Small tables with named rows and columns. After each table, cells are looked up by row and column.

pizalu
         sabib  lafo  budukon  gimiso  mubir  sek  ven
nadedo      40    60       68      39     51   49   67
donizi      39    47       41      54     34   42   92
daroze      61    38       58      44     24   62   12
pezef       56    45       54      44     14   55   28
mozo        49    64       86      35     53   33   34
fum         44    53       69      55     53   36   31
gudotip     45    60       33      33     47   45   58

What is the gimiso of pezef in pizalu?
44
What is the ven of nadedo in pizalu?
67
What is the gimiso of donizi in pizalu?
54
What is the lafo of pezef in pizalu?
45
What is the sek of gudotip in pizalu?
45
What is the gimiso of daroze in pizalu?
44
What is the lafo of gudotip in pizalu?
60
What is the sabib of gudotip in pizalu?
45
What is the mubir of donizi in pizalu?
34
What is the mubir of nadedo in pizalu?
51
What is the budukon of fum in pizalu?
69
What is the ven of pezef in pizalu?
28
What is the mubir of mozo in pizalu?
53
What is the sabib of mozo in pizalu?
49
What is the sek of nadedo in pizalu?
49
What is the gimiso of mozo in pizalu?
35
What is the ven of gudotip in pizalu?
58
What is the gimiso of gudotip in pizalu?
33
What is the ven of fum in pizalu?
31
What is the sek of daroze in pizalu?
62
Which row has the largest budukon? mozo

mas =
fields: gizezon, tok
pegiva: [209, 161]
fuz: [87, 129]
kimasen: [146, 149]
mibeki: [160, 94]
zubi: [181, 143]
pul: [160, 141]
bakiv: [133, 152]
nul: [135, 141]
sapefo: [99, 103]
lilur: [179, 45]
bapu: [235, 81]
vir: [181, 206]
detati: [90, 120]

What is the gizezon of zubi in mas?
181
What is the tok of vir in mas?
206
What is the gizezon of nul in mas?
135
What is the gizezon of mibeki in mas?
160
What is the tok of zubi in mas?
143
What is the tok of bapu in mas?
81
What is the tok of lilur in mas?
45
What is the gizezon of detati in mas?
90
What is the tok of nul in mas?
141
What is the tok of detati in mas?
120
What is the gizezon of pul in mas?
160
What is the gizezon of fuz in mas?
87
What is the tok of bakiv in mas?
152
What is the gizezon of sapefo in mas?
99
What is the gizezon of pegiva in mas?
209
What is the tok of pul in mas?
141
What is the gizezon of kimasen in mas?
146
What is the gizezon of vir in mas?
181
What is the tok of fuz in mas?
129
Row with the largest tok: vir

Table sis
|  | mog | lon | gek | fik | mit | fir |
|---|---|---|---|---|---|---|
| nidinum | 94 | 91 | 148 | 140 | 93 | 84 |
| bup | 53 | 107 | 129 | 84 | 96 | 82 |
| fubag | 96 | 95 | 90 | 144 | 83 | 101 |
| renufem | 80 | 121 | 84 | 110 | 177 | 99 |
| fabe | 94 | 84 | 105 | 50 | 66 | 116 |
| dopaga | 78 | 120 | 95 | 232 | 71 | 52 |

gek of bup: 129
fir of fabe: 116
gek of nidinum: 148
fir of dopaga: 52
fik of fabe: 50
lon of fubag: 95
mog of dopaga: 78
gek of fubag: 90
lon of renufem: 121
fik of nidinum: 140
gek of dopaga: 95
fir of fubag: 101
mog of fubag: 96
mit of dopaga: 71
Row with the largest mit: renufem

Table guz
         sugepu  mezal    pak
fev       0.810  0.435  0.567
zit       0.882  0.154  0.813
vonagez   0.530  0.949  0.557
gog       0.770  0.184  0.777
bog       0.612  0.790  0.364
noni      0.788  0.519  0.125
rogeni    0.390  0.216  0.822

mezal of bog: 0.790
sugepu of rogeni: 0.390
sugepu of noni: 0.788
sugepu of bog: 0.612
pak of noni: 0.125
pak of bog: 0.364
Row with the largest mezal: vonagez

dag:
fields: domibub, dides, masulo, pofav, zuzug, zalivav, bapo
let: [1.777, -6.167, -47.254, 29.028, -11.300, -60.359, -29.356]
kemeri: [9.858, 19.413, -61.716, 39.548, -66.951, -52.017, -7.285]
tedim: [-26.480, -0.648, -68.474, -21.643, -38.186, 3.526, -26.041]
mig: [-5.555, -82.242, 42.178, 21.569, 7.607, -36.005, 39.392]
bosek: [67.027, -25.165, -46.751, -42.685, -82.346, -23.915, 39.310]
zopibob: [23.114, -35.915, -76.004, -69.259, 25.483, -5.802, 34.529]
buzuka: [9.800, -40.274, -21.079, -20.502, 58.895, -2.948, -55.490]
runul: [8.249, 47.378, -4.199, -53.335, 12.894, 70.908, -10.734]

What is the domibub of let in dag?
1.777
What is the pofav of let in dag?
29.028
What is the bapo of buzuka in dag?
-55.490
What is the zuzug of let in dag?
-11.300
What is the pofav of buzuka in dag?
-20.502
What is the masulo of runul in dag?
-4.199
What is the domibub of runul in dag?
8.249
What is the zuzug of tedim in dag?
-38.186
What is the masulo of mig in dag?
42.178
What is the dides of buzuka in dag?
-40.274
What is the pofav of mig in dag?
21.569
What is the masulo of let in dag?
-47.254
What is the bapo of zopibob in dag?
34.529
What is the pofav of bosek in dag?
-42.685
What is the zalivav of tedim in dag?
3.526
What is the dides of bosek in dag?
-25.165
What is the zalivav of kemeri in dag?
-52.017
What is the domibub of buzuka in dag?
9.800

visime:
,bab,kufabi
kelemi,0.345,0.216
zin,0.280,0.521
fena,0.380,0.202
nur,0.377,0.194
giv,0.339,0.537
rifopup,0.779,0.324
giz,0.207,0.777
sozeme,0.177,0.596
rimi,0.657,0.554
sev,0.959,0.902
luk,0.669,0.720
pab,0.294,0.979
maf,0.779,0.549

kufabi of pab: 0.979
bab of zin: 0.280
kufabi of zin: 0.521
bab of rifopup: 0.779
kufabi of nur: 0.194
bab of maf: 0.779
kufabi of giv: 0.537
bab of giv: 0.339
bab of sozeme: 0.177

goloso =
	puposav	livuger	bag	kov	felogi	fuveb	nunov	zodalam	gubofe
zulidi	1.418	6.648	6.469	2.431	4.615	5.875	4.115	4.875	4.567
govop	0.855	3.238	5.266	5.386	3.973	6.967	7.273	4.587	3.091
metar	3.379	6.656	5.984	2.693	4.579	5.551	3.379	6.702	4.607
zet	2.366	7.960	6.620	1.608	5.250	4.174	3.029	2.000	6.074
gaz	6.832	7.353	5.154	2.934	5.631	2.681	2.089	3.547	6.726
bup	4.675	6.086	5.185	3.742	5.362	3.444	3.909	1.639	6.006
gilez	1.616	3.117	5.106	5.518	3.762	7.302	6.857	6.902	2.708

What is the zodalam of bup in goloso?
1.639
What is the zodalam of metar in goloso?
6.702
What is the gubofe of gilez in goloso?
2.708
What is the zodalam of zulidi in goloso?
4.875
What is the gubofe of metar in goloso?
4.607
What is the nunov of govop in goloso?
7.273
What is the bag of metar in goloso?
5.984
What is the puposav of govop in goloso?
0.855
What is the fuveb of metar in goloso?
5.551
What is the gubofe of zulidi in goloso?
4.567
What is the fuveb of gilez in goloso?
7.302
What is the gubofe of bup in goloso?
6.006
What is the gubofe of zet in goloso?
6.074
What is the kov of gaz in goloso?
2.934
What is the bag of zulidi in goloso?
6.469
What is the felogi of gilez in goloso?
3.762
What is the puposav of zulidi in goloso?
1.418
What is the livuger of metar in goloso?
6.656
What is the kov of bup in goloso?
3.742
Which row has the largest bag? zet

puf:
cols = zepugi, til, ran, pugetan
ganoze: [83, 244, 142, 144]
gem: [58, 137, 147, 60]
rud: [37, 92, 129, 129]
rul: [74, 85, 91, 200]
lonepe: [68, 125, 230, 124]
foze: [72, 179, 119, 226]
ris: [122, 193, 234, 91]

til of rud is 92
zepugi of ris is 122
til of foze is 179
ran of lonepe is 230
pugetan of foze is 226
zepugi of rud is 37
ran of ris is 234

dunozel:
,mula,rasuzod,gamip,solag,galu,ribik,melimi,sugi,gedim,vitul
rif,6207,5916,5843,3318,4127,5920,4969,4616,8745,5290
bil,6010,6729,5932,6436,5274,5105,3696,7247,3236,6071
kobav,6463,5376,6413,4958,5047,4808,5366,3200,7308,5759
sini,5692,3984,6253,5199,5511,5913,6253,7236,5877,3300
kotures,6642,4272,6540,4959,4953,6457,6012,6526,5933,3588
siz,6867,5501,6369,3194,2478,7000,4023,5234,7465,5772
pivez,3832,3781,5420,6925,7123,4003,6734,4763,4335,6725
vekemul,3510,3317,5089,6729,6375,6284,6597,5880,5311,5192
suz,6575,7096,4584,4097,3806,4887,5425,5579,5609,6529

sini, gedim -> 5877
suz, melimi -> 5425
kotures, melimi -> 6012
suz, galu -> 3806
kobav, gedim -> 7308
siz, galu -> 2478
pivez, rasuzod -> 3781
sini, rasuzod -> 3984
sini, solag -> 5199
kobav, melimi -> 5366
rif, rasuzod -> 5916
pivez, gedim -> 4335
suz, rasuzod -> 7096
bil, sugi -> 7247
suz, gedim -> 5609
vekemul, sugi -> 5880
vekemul, vitul -> 5192
bil, mula -> 6010
siz, vitul -> 5772
kobav, mula -> 6463
Row with the largest ribik: siz

